These are the activations of a small neural network, seen along a few directions. Each row is one input.
Each table varies a few parts of the input and shows all the possible inputs, shuffled.
A made-up example of a description, with smaller parts first: one of 6 places along a line, together with either a single point or one of 9 places around a ring or (one of 2 separate values, together with one of 8 places around a ring).
Shared parts are said once, and a part with two or three values counts as separate values.
(in the rows, 128 means zero)

Other details of the inputs shift rows strongly along two fixed directions, in all tables alike. That doesn't count.

Rows:
row 1: [130 140 135 156 112 157 129 133 132 156  89  92]
row 2: [124 107 126 115 124 114 103 145 144 113 132 150]
row 3: [142 127 133 149 123 144 153  94  82 167  98 125]
row 4: [119 107 128 117 124 110 102 146 145 111 131 148]
row 5: [120 135 131 157 122 152 127 129 131 156  86  96]
row 6: [123 113 134 106 119 103 125 142 134 117 140 149]
row 7: [142 192  36 179 162 104 119 106 182 118 219  65]
row 8: [111 124 132 102 130 137 128 145 128 104 137 149]
row 9: [129 112 132 115 113 115 103 149 147 111 136 145]
row 10: [134 132 132 166 118 132 124 134 131 172  89 108]
row 11: [107 121 133 106 133 131 128 143 130  98 132 148]
row 12: [149 113 153 103 142 101 119 119 117 113 147 152]
row 13: [119 116 139 100 119 120 144 136 132 102 143 143]
row 14: [122 117 137  98 122 121 146 129 135 102 139 148]
row 15: [146 199  64 161 190 120 136  93 142 107 225  71]
row 16: [140 116 155  98 145 117 138 116 111 106 150 148]
row 17: [118 109 132 110 126  98 126 137 137 112 134 150]
row 18: [150 123 127 168 117 142 114 104  93 181  87 127]
row 19: [125 135 131 154 122 156 128 129 129 159  85  99]
row 20: [126 134 137 151 127 134 167 118 117 161  93 106]
row 21: [115 116 139  99 123 120 144 137 127 109 143 146]
row 22: [150 138 158 153 134 155 124 111 108 165  89 101]
row 23: [112 121 130 103 133 135 129 143 128 100 134 149]
row 24: [115 119 131 103 118 142 105 147 140 107 137 138]
row 25: [150 124 131 159 119 129 136  97  85 179  90 128]
row 26: [114 118 129 103 122 142 106 144 140 107 136 141]
row 27: [130 114 133 106 118 105 128 133 142 110 135 151]
row 28: [139 139 126 156 128 159 137 103  84 162  95 124]
row 29: [125 112 130 114 117 115 101 151 143 117 138 147]
row 30: [133 134 135 158 121 119 148 125 122 173  92 109]
row 31: [112 125 134 101 127 137 127 148 128 103 139 146]
row 32: [132 198  38 166 163 130 122 104 179 108 218  56]
row 33: [121 135 137 154 127 129 166 118 119 157  95 103]
row 34: [123 109 130 107 127 102 127 136 135 114 135 151]
row 35: [114 115 136  98 127 120 144 134 127 109 142 149]
row 36: [129 113 116 108 124 150  94 112 106 113 143 157]
row 37: [150 110 152 110 139 114  97 127 124 116 142 152]
row 38: [129 147 136 151 124 153 151 127 124 148  91 106]
row 39: [126 147 138 153 121 151 149 134 121 150  94 101]
row 40: [126 113 135 108 116 103 126 140 138 110 139 147]
Description of these inputs: one of 5 places around a ring, together with either one of 2 separate values or one of 6 places along a line.
Question: The inputs of row 20 and row 2 match in every part but the place on the ring of 5. If row 33 is changed in the same way as row 20 into row 2, which row does it become?
Answer: row 4
Question: The inputs of row 6 and row 24 match in every part but the place on the ring of 5. If row 25 is changed in the same way as row 6 into row 24, which row does it become?
Answer: row 36

Rows:
row 41: [121 132 137 138 137 132 138 132 126 130 110 118]
row 42: [134 126 127 146 126 123 117 130 124 140 114 128]
row 43: [142 130 144 134 130 132 121 126 129 141 121 116]
row 44: [133 133 145 130 133 132 140 126 135 129 114 112]
row 45: [143 161  65 122 178  95 136  82 123  88 242 124]
row 46: [121 133 133 138 123 122 144 138 123 138 118 122]
row 47: [106  57 171  23 119 110  74 171 127  42 161 232]
row 48: [133 134 141 131 119 122 147 133 133 137 121 116]
row 49: [135 129 121 139 116 141 117 121 122 138 115 126]
row 50: [145 127 136 139 121 123 120 124 133 139 118 123]
row 51: [123 134 131 131 128 150 137 123 125 127 114 117]
row 52: [119 169  61 126 157 104 133 127 160  89 225 111]
row 53: [120 122 124 141 125 118 132 128 129 142 113 123]
row 54: [122 123 119 134 115 137 133 120 127 139 114 122]
row 55: [135 130 123 141 125 130 119 128 126 143 114 131]
row 56: [119 102 161 102  98 144 137 145 112 125  95 157]
row 57: [122 135 133 133 137 138 139 130 129 132 111 122]
row 58: [122 124 121 136 124 125 134 127 131 145 112 127]
row 59: [131 132 130 133 125 150 117 123 117 138 120 119]
row 60: [131 133 131 135 133 138 120 131 122 144 118 124]
row 61: [132 122 133 134 120 118 135 122 138 141 116 118]
Question: What is each input in this table made of?
Answer: either a single point or (one of 4 places along a line, together with one of 5 places around a ring)
Question: A walk changes only the place on the line of 4. It starts at row 59 and steps to row 60. List the rest of the walk in order.
Answer: row 47, row 43
Question: A walk changes only the place on the ring of 5. It starts at row 61 and steps to row 50. List the rest of the walk in order.
Answer: row 43, row 44, row 48

Rows:
row 62: [113  88 160  39 137 111 122 144 118  49 171 203]
row 63: [137 114 152 151 111 149 134 113  87 174  60 135]
row 64: [153 154 120 191 134 143 131  99 100 192  98  89]
row 65: [134 116 159 142 112 157 148 113  86 173  64 129]
row 66: [ 99 113 110  81 123 125 108 151 155  71 173 155]
row 67: [139 175  79 172 151 124 110 120 169 132 173  66]
row 68: [152 152  86 131 164 112 100 102 142 102 207 113]
row 69: [118  94 172 132  88 156 123 152 114 163  31 147]
row 70: [139  65 212 105  91 112 147 135  84 167  32 184]
row 71: [122 187  72 161 149 132 149 120 161 126 176  67]
row 72: [ 96  92 157  42 127 115 118 171 153  46 162 189]
row 73: [139 181  75 158 160 128 154  93 127 125 188  80]
row 74: [135 150 125 192 118 109 165 126 143 191  86  74]
row 75: [115 113 112  94 126 118  83 154 155  82 172 159]
Question: What is each input in this table made of?
Answer: one of 2 separate values, together with either a single point or one of 6 places along a line
Question: The inputs of row 69 and row 63 match in every part but the choice among 2 separate values. If row 67 is changed in the same way as row 69 into row 63, which row does it become?
Answer: row 68

Rows:
row 76: [155 143 164 199 102 148 158 115 103 238  23  81]
row 77: [127 134 177 145 122 137 140 150 131 160  55 104]
row 78: [132 116 118  81 136 117 103 133 134  71 183 171]
row 79: [129  80 203 115  99 158 124 143  79 161  28 175]
row 80: [133 145 118 136 140 117 177 114 102 140 141 111]
row 81: [127 115 178 155 107 144 148 157 129 170  51 101]
row 82: [140 137 112 132 127 111 122 119 133 120 156 122]
row 83: [117 108 114  83 139 110 100 137 128  72 182 180]
row 84: [118 210  22 197 154 131 140 110 174 139 194  36]
row 85: [126 117 105 100 142 108 110 117 138  86 177 149]
row 86: [143 118 156 113 120 148 121 125 112 129 111 140]
row 87: [115 119 162 103 126 130 169 118 112 116 116 152]
row 88: [119 113 118 104 131 107 105 135 126  94 167 160]
row 89: [102  59 185  55  92 123 109 182 149  77 101 206]
row 90: [124  93 140  85 124 108 106 134 137 108 142 166]
row 91: [108 139 103 141 122 132 137 144 155 135 118 109]
row 92: [135 116 120 101 129 113 111 132 130  88 167 159]
row 93: [118 185  69 177 137 151 134 120 149 144 158  55]
row 94: [137 134 121 136 139 135 128 108 121 140 121 116]
row 95: [142 176  71 163 166 130 130  89 142 129 186  73]
row 96: [125 120 104 107 138  99 109 119 142  87 179 146]
row 97: [138 151 128 163 140 154 131 112 109 163 113 103]
row 98: [134 116 156 154 112 133 131 131 109 178  76 130]
Question: What is each input in this table made of?
Answer: either one of 2 separate values or one of 6 places along a line or (one of 3 separate values, together with one of 5 places along a line)
Question: A walk changes only the place on the line of 6. It starts at row 77 and steps to row 81. List the rest of the walk in order.
Answer: row 89, row 91, row 84, row 93
Question: A walk changes only the place on the line of 5. It starts at row 98 and steps to row 88. List the rest of the walk in order.
Answer: row 83, row 79, row 97
